Each row below holds a small network's activations on one input, seen along a few directions.
Each table varies a few parts of the input and shows all the possible inputs, shuffled.
A made-up example of a description, with smaller parts first: line(6) and (point or line(9) or (values(2) and ring(5))).
Shared parts are said once, and a part with two or three values counts as separate values.
In the rows, 128 means zero.

Other details of the inputs vary at random and push rows far along two fixed directions, the same in every table; ignore that.

A family of inputs:
x1: [134 126 132 123 132 120 120 136 119 123 128]
x2: [135 123 133 120 133 127 121 135 122 132 120]
x3: [131 120 135 124 133 133 126 131 115 134 127]
x4: [135 122 132 123 134 129 122 132 118 135 123]
x5: [124 139 152 109 137 103 124 101 123 140 137]
x6: [136 122 134 117 131 125 124 134 123 127 116]
x7: [130 123 133 127 132 126 125 132 112 124 134]
x8: [158 170 123 166  86 174 157 106 196 123 161]
x9: [135 125 132 120 130 118 123 135 120 117 124]
x10: [131 119 129 117 130 125 116 128 125 119 120]
x11: [130 119 127 124 134 128 114 126 120 127 127]
x12: [159 173 118 157  97 174 142 110 207 117 157]
x13: [132 118 134 132 128 122 120 131 119 132 125]
x14: [  5 152  54 158 153  98 193 150 158 149  93]
x15: [130 123 130 124 127 126 129 128 108 124 135]
x16: [126 116 127 121 127 133 122 121 114 126 131]
x17: [132 119 135 128 127 120 118 134 123 129 122]
x18: [126 117 130 124 132 132 118 124 117 126 131]
x19: [133 118 136 125 125 118 122 133 124 124 118]
x20: [131 120 132 121 128 133 130 127 111 134 127]
x21: [134 125 130 127 134 122 121 133 115 125 131]
Description of these inputs: point or (values(4) and line(5)).
Which other rows does x8 become when the values(4) part takes its other values? List them by row number.
Answer: x15, x16, x20

A family of inputs:
x22: [119 134 113 123 125 134 134 123 125 128 131]
x23: [121 136 128 132 134 111 127 116 142 135 125]
x24: [113 121 122 136 119 136 136 127 128 123 127]
x25: [122 136 128 126 128 111 136 113 138 130 123]
x26: [116 133 128 125 128 136 134 130 132 136 124]
x27: [123 131 122 136 121 123 144 138 125 125 132]
x28: [127 119 112 128 124 135 119 155 151 116 102]
x29: [123 134 122 132 120 123 140 125 126 137 124]
x30: [126 127 122 137 131 133 142 133 129 138 123]
x31: [118 136 119 117 133 122 130 112 136 122 129]
x32: [125 135 125 132 130 129 139 130 129 141 121]
x33: [121 138 119 118 139 133 132 122 134 131 128]
x34: [120 142 132 131 135 108 128 126 140 125 131]
x35: [115 123 125 136 129 142 136 131 131 126 123]
x36: [121 124 119 148 127 129 132 129 129 132 125]
x37: [137  65 155 102 143  97  93 136  39 127 106]
x38: [113 134 131 120 126 118 132 114 141 126 126]
x39: [118 123 110 134 126 140 135 124 124 118 130]
x40: [129  64 157  90 141 102  90 139  43 130 113]
x41: [125 138 129 127 134 122 138 124 135 140 121]
x42: [117 136 119 123 139 122 121 114 140 126 132]
x43: [117 124 110 139 132 140 126 127 127 123 132]
x44: [124 132 126 136 131 129 143 143 128 129 129]
x45: [123 125 118 142 127 127 134 132 130 138 128]
x46: [135 127 113 134 125 124 124 164 146 111 105]
x47: [122 139 126 131 120 120 141 135 125 128 131]
x48: [119 136 116 118 129 127 133 118 131 128 131]
x49: [122 131 122 141 127 124 135 141 128 129 135]
x50: [122 143 136 126 139 112 136 128 140 125 126]
x51: [114 134 128 120 122 124 134 120 135 132 128]
x52: [201 134 174 125  98 160  95 103 146 122 165]
x53: [220 121 147 124 100 175  86 132 152  97 141]
x54: [115 135 135 120 136 124 131 118 144 130 123]
x55: [116 135 132 120 132 129 133 125 138 136 124]
x56: [200 133 178 124 102 155  92  96 152 116 163]
x57: [120 130 123 147 128 126 133 138 127 123 132]
x58: [113 132 124 131 124 131 126 129 133 137 130]
x59: [133  76 148  88 154 103  77 136  42 133 116]
x60: [122 131 127 142 132 131 141 140 127 122 126]
x61: [121 129 123 142 122 125 142 136 124 118 129]
x62: [123 141 129 131 131 125 140 139 128 132 127]
x63: [119 125 109 133 132 138 128 130 128 129 135]
x64: [121 142 129 132 131 113 131 132 135 132 133]
x65: [120 135 116 123 135 140 133 128 128 132 128]
x66: [210 136 172 126  94 152 109  99 140 122 159]
x67: [114 131 125 125 118 131 135 126 130 133 128]
x68: [112 122 122 142 126 137 127 129 132 127 129]
x69: [136 122 109 134 125 128 123 154 148 120  98]
x70: [117 124 125 130 129 140 137 134 132 133 126]
x71: [114 123 121 136 125 135 129 132 133 134 132]
x72: [124 125 123 142 131 134 140 130 128 131 120]
x73: [124 125 119 137 120 127 143 129 126 134 126]
x74: [209 142 175 126  94 148 110 109 139 113 165]
x75: [123 137 132 126 138 116 135 118 141 134 120]
x76: [120 141 132 126 129 107 137 123 137 121 129]
x77: [118 136 116 123 136 128 124 121 134 132 133]
x78: [137  76 158  97 148  92  83 138  44 142 110]
x79: [120 125 109 128 126 138 137 127 125 125 133]
x80: [121 140 125 136 127 120 132 138 129 133 133]
x81: [119 138 123 117 143 127 129 116 139 125 126]
x82: [124 143 132 126 135 118 139 134 134 131 127]
x83: [121 126 113 128 136 144 136 132 128 129 130]
x84: [119 125 113 134 136 145 134 129 127 122 127]
x85: [122 136 125 132 130 117 130 123 136 141 127]
The inputs of x80 and x59 match in every part but one. If x34 is changed in the same way as x80 into x59, which row does it become?
Answer: x42
The inputs of x84 and x35 match in every part but one. If x83 is changed in the same way as x84 into x35, which row does it become?
Answer: x70
Describe the family of inputs behind these rows.
Answer: line(4) and (point or (values(3) and line(5)))
Which other rows does x62 become when the values(3) part takes its other values? List them by row number.
Answer: x47, x80
Which other rows does x40 become when the values(3) part takes its other values? List them by row number.
Answer: x70, x71
Which other rows does x43 become when the line(4) part takes its other values? List them by row number.
Answer: x36, x57, x68
Start at x61 and move only the line(5) part, one step at a time. The first step leads to x27. Which rows follow, in order?
Answer: x47, x74, x76

A family of inputs:
x86: [155 147 112 181  78 193 156 119 186 131 146]
x87: [173 156 117 184  86 203 167 133 176 130 156]
x88: [ 65 111 106 112 160  47 127 161 105 123  72]
x89: [ 41 100  85 133 150  90 145 134  77 142 116]
x90: [158 166 126 145 112 131 122 117 204 103 137]
x91: [116 142 109 162  99 149 159 111 145 127 160]
x92: [ 38  87  73 130 165 118 133 150  91 150  82]
x93: [ 60 112  97 103 179  59 111 152 113 121  77]
x94: [ 99 154 125 114 146 118 138 106 175 148 117]
x95: [156 169  92 149 103 193 140 138 220 100 137]
x96: [ 72 135  93 127 151  66 134 150 143 122  85]
x97: [131 119 116 145 119 131 135 176 134 112 105]
x98: [164  90 187  59 155 105  72 106  76 142 113]
x99: [ 95 128 102 146 141 126 159 142  87 141 147]
x100: [103 134 142 119 132  88 136 119 141 155 105]
x101: [151 147 107 176  91 200 143 111 192 128 150]
x102: [198 125 195 106 116 143  76  73 106 123 181]
x103: [147 149  99 155 111 170 121 143 200 106 132]
x104: [139 157  92 151 114 177 134 143 210 102 130]
x105: [187  78 158 132 104 161  85 123  87 129 134]
x106: [213  86 177 141  86 178 101 125  96 121 144]
x107: [112 136  89 154 116 133 133 160 172 116 107]
x108: [105 152 138 134 122 102 159 120 165 151 112]
x109: [122 137 104 175 101 172 171 141 154 136 127]
x110: [ 78 141  84 152 131 146 152 110 146 130 151]
x111: [ 69 154 124 137 136  95 172 120 118 145 132]
x112: [163  98 193  91 151  93  90 121  20 143 150]
x113: [140 159 114 171 100 167 175 122 149 125 176]
x114: [159 149 110 175 103 191 159 141 155 140 149]
x115: [131 146 111  97 142 112 122 133 150 107 109]
x116: [170  89 204  87 137  87  91 126  66 145 113]
x117: [ 30 133 103 122 157  65 150 117  99 153 113]
x118: [163 152 106 154  96 218 146 108 189 123 151]
x119: [102 139  90 121 128 156 154 110 125 125 149]
x120: [231 105 172 131 102 160  90 163 110 100 141]
x121: [ 55 104  75 133 156 141 144 142 116 142  94]
x122: [ 89 154 119 123 146 109 136 108 175 154 115]
x123: [164 167 135 152  98 126 144 131 195 102 132]
x124: [207 103 181 135  92 161 110 111  82 113 179]
x125: [100 146 134 113 145 121 130  92 128 134 148]
x126: [225 122 177  89 122 140  69 112 132  91 140]
x127: [ 76 125 102 115 178  56 137 179  91 131  82]
x128: [ 40 104  79 107 167 112 147 129  78 135 115]
x129: [ 40 117 121 113 157  60 144 122  75 152 109]
x130: [126 147 109 162 104 166 146  98 162 122 173]
x131: [153 157  92 131 109 179 135 145 192 103 127]
x132: [170  54 160  95 140 114  49 160  62 106 103]
x133: [ 41 124 122 120 152  65 159 126  83 148 111]
x134: [176  54 170 102 126 108  71 173  52 105  98]
x135: [122 174 137 147 120 127 168 111 141 139 163]
x136: [150  67 158  92 145 132  78 110  41 118 149]
x137: [212 118 205 102 113 132  73  88 133 135 149]
x138: [173 180 125 140 112 155 126 110 224  96 147]
x139: [186 125 177  73 130 132  93  97 120 138 132]
x140: [121 125 101 142 141 126 134 188 120 123 106]
x141: [175  94 199  88 144  89  93 132  61 148 118]
x142: [ 35 124 112 113 166  72 137 113  92 150 116]
x143: [142 144  93 140 106 200 150 118 166 128 135]
x144: [109 117 121 148 112 131 154 124 106 126 147]
x145: [114 167 129 134 141 110 159 133 154 162 123]
x146: [100 131  90 153 118 125 143 169 162 117  99]
x147: [155  92 181  56 151 105  78  96  33 131 141]
x148: [ 81 142  99 131 157  71 157 171 129 122  90]
x149: [ 78 164 110 114 145 125 154  95 143 138 142]
x150: [221 122 189 118 107 118  93 134 122  96 136]
x151: [175 102 191  95 127  97  79 106 100 146 123]
The inputs of x134 and x103 match in every part but one. If x133 is changed in the same way as x134 into x103, which row does it become?
Answer: x102
The inputs of x143 and x109 match in every part but one. If x115 is changed in the same way as x143 into x109, which row does it become?
Answer: x150
Describe the family of inputs behind these rows.
Answer: ring(6) and line(11)
Start at x119 and move only the line(11) part, one step at a time. The first step leads to x128. Which rows follow, in order?
Answer: x136, x110, x130, x89, x91, x144, x124, x113, x99
Start at x145 and move only the line(11) part, one step at a time. The first step leads to x141. Which rows follow, in order?
Answer: x116, x108, x100, x151, x137, x122, x94, x98, x139
